These are the activations of a small neural network, seen along a few directions. Each row is one input.
Each table varies a few parts of the input and shows all the possible inputs, shuffled.
A made-up example of a description, with smaller parts first: one of 5 places around a ring, together with either a single point or one of 11 places along a line or (one of 2 separate values, together with one of 6 places along a line).
Shared parts are said once, and a part with two or three values counts as separate values.
In the rows, zero is written as 128.

Other details of the inputs vary at random and push rows far along three fixed directions, the same in every table; ignore that.

Table:
row 1: [ 81 191 142 160 117 109 143 117 116 155  66  97  94 105]
row 2: [142 134 121 113  64 118 141 107 121 106 113 109 140 148]
row 3: [154  89 101 160 182 153 120 143  91 108 165 173 153 110]
row 4: [ 84 185 157 113  94  88 139  94 152 143  85  85 121 131]
row 5: [155  74 105 110 162 171 126 143 153  99 170 180 153 125]
row 6: [138  89 128 130 178 139 122 134 130 121 180 163 151 140]
row 7: [168 153  91 138  78 119 132  82  55  61  67 129 171  78]
row 8: [ 83 164 162 109 145 106 128 143 175 174 168  97  98 162]
row 9: [112 106 150 131 218 143 103 156 158 175 181 143  92 134]
row 10: [ 98 172 148 136 122 108 137 130 127 154 128 102  99 145]
row 11: [ 97 128 140 153 182 159 105 161 145 211 128 128  69 124]
row 12: [133 146 115 172 122 117 130 107  73 128  85 121 133 104]
row 13: [119 115 135 106 112 107 156 103 157  79 147 138 178 148]
row 14: [133 102 140 122 161 130 112 128 127 124 162 137 130 130]
row 15: [119 118 129 126 161 153 128 167 158 161 115 137 102 107]
row 16: [184 113  92 140 162 152 113 140  74  89 156 158 126 103]
row 17: [139 118 123 103  74 128 142 103 134  90  95 122 161 125]
row 18: [126 157 129 124  75  98 151  79 107  84  79 115 157 122]
row 19: [143 118 122 116 104 105 154 113 129  80 163 132 171 159]
row 20: [127  47 151  72  97 116 119 135 208  97 201 150 190 189]
row 21: [170  72  98 138 164 175 108 149 104 121 148 168 145 110]
row 22: [164 146  91 164  95 143 105 149  75 129  81 134 102  97]
row 23: [ 81 155 165 120 164 112 136 149 179 179 173 113  89 171]
row 24: [164 124  82 163 150 165 118 149  85 135 126 154  96 105]
row 25: [ 90 133 166  97 131 125 134 163 200 182 159  99  97 172]
row 26: [157 102 111 121 177 149 120 129 126  92 153 166 137 107]
row 27: [ 79 173 143 143 116 126 133 124 152 184  75  99  69 119]
row 28: [147 144 119 116 112 111 132 114 114 106 142 120 147 137]
row 29: [147 155 118 128  48 107 143 119  94 119  59  87 127 118]
row 30: [113 160 126 173 200 145  97 150 100 202 112 127  74  93]
row 31: [ 68 164 161 140 168 116 137 162 172 191 164 105  78 159]
row 32: [117 134 147  90  47 105 152  99 157 103  80  95 159 138]
row 33: [147 163 103 173 123 128 107 110  42 136  68 117 120  74]
row 34: [160 120  83 188 160 171 104 137  58 154  89 154  93  76]
row 35: [ 62 170 173 116 124 100 144 118 174 157 119 100 106 148]
row 36: [ 98 171 155 117  95  97 136  96 132 125  82  89 109 119]
row 37: [162 137 118 121 104 112 131 104  95  87 126 118 136 128]
row 38: [161  97 101 158 164 164 109 164  90 153 107 149 115  87]
row 39: [164  44 116 107 168 167 116 159 149 112 190 174 169 137]
row 40: [125  88 135  91 107 132 124 141 193 102 157 153 158 150]
row 41: [145  96 133  76  69 117 146 116 161  82 163 119 176 178]
row 42: [122 108 150 102  83  93 143  89 134  85 148 120 185 163]
Description of these inputs: one of 3 separate values, together with either a single point or one of 5 places along a line or (one of 2 separate values, together with one of 4 places along a line).
The inputs of row 22 and row 40 match in every part but the choice among 3 separate values. If row 2 is changed in the same way as row 22 into row 40, which row does it become? -> row 5
The inputs of row 8 and row 33 match in every part but the choice among 3 separate values. If row 24 is changed in the same way as row 8 into row 33, which row does it become? -> row 34
Change only the choice among 2 separate values in row 33. List by row number the other rows that result. -> row 30
Change only the choice among 2 separate values in row 19. List by row number the other rows that result. -> row 31
Change only the choice among 3 separate values in row 32. List by row number the other rows that result. -> row 25, row 39
Change only the choice among 3 separate values in row 31. List by row number the other rows that result. -> row 1, row 3

Table:
row 43: [137  83 128  91 125 147 117 135 174 128 159 146 132 149]
row 44: [138 113 135 135 225 145  99 177 126 175 196 140  99 128]
row 45: [ 98 203 147 141  79  97 143  98 110 150  80  69  81 141]
row 46: [165  71 108  87  85 144 141 117 148  70 146 149 169 142]
row 47: [156 124 125  95  66  96 139  75 118  65 148 114 174 165]
row 48: [124 142 135 153 163 152  91 169 110 209  78 104  68  90]
row 49: [ 91 164 168 135 143  99 117 115 126 172  88  87 109 109]
row 50: [ 85 146 160  99 170 118 145 176 204 159 210 121 113 177]
row 51: [152 137 117 108  73  97 154 102 120  61 140 122 165 156]
row 52: [164 158  83 210 192 169  87 129  12 144  53 154  81  25]
row 53: [ 72 119 173  96 186 122 125 126 216 165 187 134 112 164]
row 54: [100 105 173  73  75 105 123 117 197 136 137  95 138 173]
row 55: [174  83 107 125 183 151 105 145 106  97 208 169 143 130]
row 56: [ 91 157 137 170  76  94 147  85  91 138  56 102 145 120]
row 57: [178  99  81 145 162 164 130 110  73  63 129 185 155  84]
row 58: [ 98 187 139 126  58 111 144 137 142 161  48  76 101 116]
row 59: [102 161 135 133 100 129 132 146 155 170  76 100  77 121]
row 60: [134 133 112 128 157 141 140 139 125  94 136 158 157 105]
row 61: [175 118  83 142 125 137 142 103  79  50 108 171 170  86]
row 62: [136 111 122 136  58  91 154  95 100  87 143 119 189 169]
row 63: [117  74 122 161 186 177 114 193 155 195 163 173 107 137]
Describe the family of inputs behind these rows. -> one of 3 separate values, together with either a single point or one of 6 places along a line
The inputs of row 52 and row 54 match in every part but the choice among 3 separate values. If row 60 is changed in the same way as row 52 into row 54, which row does it become? -> row 58
Which other rows agree with row 51 in the choice among 3 separate values? List them by row number. -> row 44, row 45, row 47, row 50, row 55, row 62
Change only the choice among 3 separate values in row 46. List by row number the other rows that result. -> row 45, row 57

Table:
row 64: [148 116 129  92  31 101 126  93 121  87 103 104 156 143]
row 65: [170  81  93 134 139 173 104 132 108 101 114 170 163  85]
row 66: [132 185 111 148  82 118 130 127  89 114  75 105 115 102]
row 67: [188 121  84 122 147 162 136 138  99  85 157 156 124 121]
row 68: [141 122 107 170 175 170  87 172 110 174 103 148  83  82]
row 69: [140 150 119 144  69 123 107 123  87 135  64  98 116 104]
row 70: [111  81 122 111 140 144 161 121 187  89 190 177 176 164]
row 71: [143 158 115 177 203 146 102 163  70 181 131 135  93  93]
row 72: [ 76 204 166 151 121  93 110 121 117 185  88  71  76 120]
row 73: [ 63 204 150 140 118 119 137 128 159 179  63  89  84 107]
row 74: [163 113  87 137 154 162 136 142 100  83 116 179 169  84]
row 75: [141  81 146  83 162 121 128 105 169  79 202 151 153 161]
row 76: [145 108 134  87  52 124 139  68 135  81  79 112 158 128]
row 77: [145  90 125  90 139 126 159 159 166  98 207 142 176 169]
row 78: [126 130 127 105  65 105 173  95 129  70  86 113 191 119]
row 79: [ 85 112 176 117 206 119 125 170 178 179 205 123 111 156]
row 80: [185  89  88 131 129 159 103 150  98 114 147 148 150 119]
row 81: [ 69 163 153 173  90 113 126 119 137 207  59  89  65 138]
row 82: [124 101 126 127  40 118 148  69 124  95  82 126 179 141]
row 83: [149 112 127  98  36 101 127  86 127  83  89 113 160 132]
row 84: [154 142 117 140  79 132 118  99  88 122  46 105  94  97]
row 85: [ 87 205 158 151 123  95 115 119 114 194  97  66  81 127]
row 86: [179 116  78 136 142 153 126 137  99  73 133 177 138  92]
row 87: [ 88 122 162 112 204 120 109 145 190 168 193 139  93 148]
row 88: [129 177 103 141  98 132 139 102  96 112  53 124 115  78]
row 89: [122 152  94 197 179 169 125 170  90 165 127 161  68 108]
row 90: [ 72 117 187  77  82 101 138 116 213 155 115  96 156 167]
row 91: [119 148 113 162 213 156  99 131  97 165 110 153  83  72]
row 92: [152 122 109 152 175 178  94 162 100 169 116 139  54  98]
row 93: [180  70  97 143 137 156 119 150  93 104 117 158 158  95]
row 94: [ 79 146 197  71 103  77 139  89 194 129 167  77 117 192]
row 95: [ 71 184 172 156 135  85 133 123 122 191  73  71  84 114]
row 96: [168  69  98 137 145 169 123 140 100 107 109 163 169  84]
row 97: [147  96 129  76 138 140 144 137 178  74 204 153 142 167]
row 98: [186 113  83 132 149 162 133 130 100  67 131 171 126  98]
row 99: [121  80 148  88 167 120 132 118 171  94 186 160 196 149]
row 100: [151 149 109 133  72 122 115 115  87 144  77  97 106 115]
row 101: [168 103 101 128 178 156 119  95  89  80 130 166 142  91]
row 102: [132  81 150  95 159 108 127 129 165  91 197 157 186 158]
row 103: [173 120  85 127 138 152 124 145 101  80 153 168 134 106]
row 104: [ 98 136 143 108 186 141 128 186 204 174 209 133 101 168]
row 105: [ 96 165 152 141  96 109 130 146 123 211  72  60  83 133]
row 106: [ 71 144 188  91 105  69 131 100 198 133 151  88 144 175]
row 107: [ 95 115 168 116 208 121 130 168 175 188 215 118 115 164]
row 108: [164  73  92 157 124 162 117 138  91 110 147 170 141 132]
row 109: [ 86 164 162 144  93 109 126 147 125 203  63  65  78 123]
row 110: [168 108  94 139 145 149 141 162  93  88 145 157 152 105]
row 111: [163  64 128  72 126 145 126 133 171 105 199 137 145 178]
row 112: [139 143 127 108  52  91 157 105 125  65  92 118 181 133]
row 113: [ 81 117 157 140 199 129 127 147 175 189 225 136 103 190]
row 114: [137  96 133  87 135 127 143 161 173  86 200 158 174 163]
row 115: [ 88 129 151  97 197 157 140 150 214 157 171 144  86 142]
row 116: [116 150 115 172 213 157  96 140  98 166 106 147  96  71]
row 117: [124 120 142 109  87  88 154  73 110  78  94 106 197 121]
row 118: [ 72 153 173  84  85  84 150 124 220 126 144  94 137 177]
row 119: [131 176 128 144  99 101 114  94  70 123  87 102 108 101]
row 120: [150 157 114 162 206 158 104 140  76 168 137 130  62  99]
row 121: [136 144 114 138  84 138 115  98  95 135  43 118 115  80]
row 122: [ 60 195 147 174 104 107 150 125 144 185  74  96  65 138]
row 123: [141 108 118 124  28 105 146  86 109 104 112 105 168 176]
row 124: [ 59 112 160 141 205 133 129 127 187 178 181 148 111 160]
row 125: [ 82 154 175  74  86  81 161 138 210 143 166  87 146 201]
row 126: [177  84 103 131 130 155 106 158  95 109 135 160 155 112]
row 127: [140 179 122 143 102 102 120  93  70 133  96  95 112 110]
row 128: [135 142 112 126  39  98 170  89 114  82 124 114 168 174]
row 129: [173 104  87 147 148 149 143 153  91  80 126 165 157  91]
row 130: [125 130 136 136  56  84 146  65  92  76 125 112 174 161]
row 131: [181 124  79 126 140 153 129 145  98  92 159 162 135 115]
row 132: [138 139 147 108  66  78 136  89  98  78 117 104 185 141]
row 133: [ 71 112 161 149 200 123 124 139 181 176 194 146 100 170]
row 134: [154 127 103 164 176 168  97 185  90 192 116 139  89 100]
row 135: [142 120 113 170 179 166  94 180 103 180  96 152  89  84]
The inputs of row 103 and row 119 match in every part but one. If row 67 is changed in the same way as row 103 into row 119, which row does it become? -> row 120
The inputs of row 117 and row 96 match in every part but one. If row 107 is changed in the same way as row 117 into row 96, which row does it become? -> row 105
Describe the family of inputs behind these rows. -> one of 3 separate values, together with one of 4 places along a line, together with either a single point or one of 5 places along a line
Change only the choice among 3 separate values in row 94. List by row number the other rows that result. -> row 92, row 97
Start at row 100 and move only the place on the line of 4, one step at a time. The first step leads to row 64. Which rows follow, in order? -> row 83, row 121
Change only the choice among 3 separate values in row 134. List by row number the other rows that result. -> row 71, row 125
Change only the place on the line of 5 in row 91. List by row number the other rows that result. -> row 99, row 101, row 116, row 117
Which other rows agree with row 115 in the choice among 3 separate values and the place on the line of 4? List them by row number. -> row 70, row 73, row 74, row 78, row 88
Change only the place on the line of 4 in row 110. List by row number the other rows that result. -> row 77, row 78, row 129
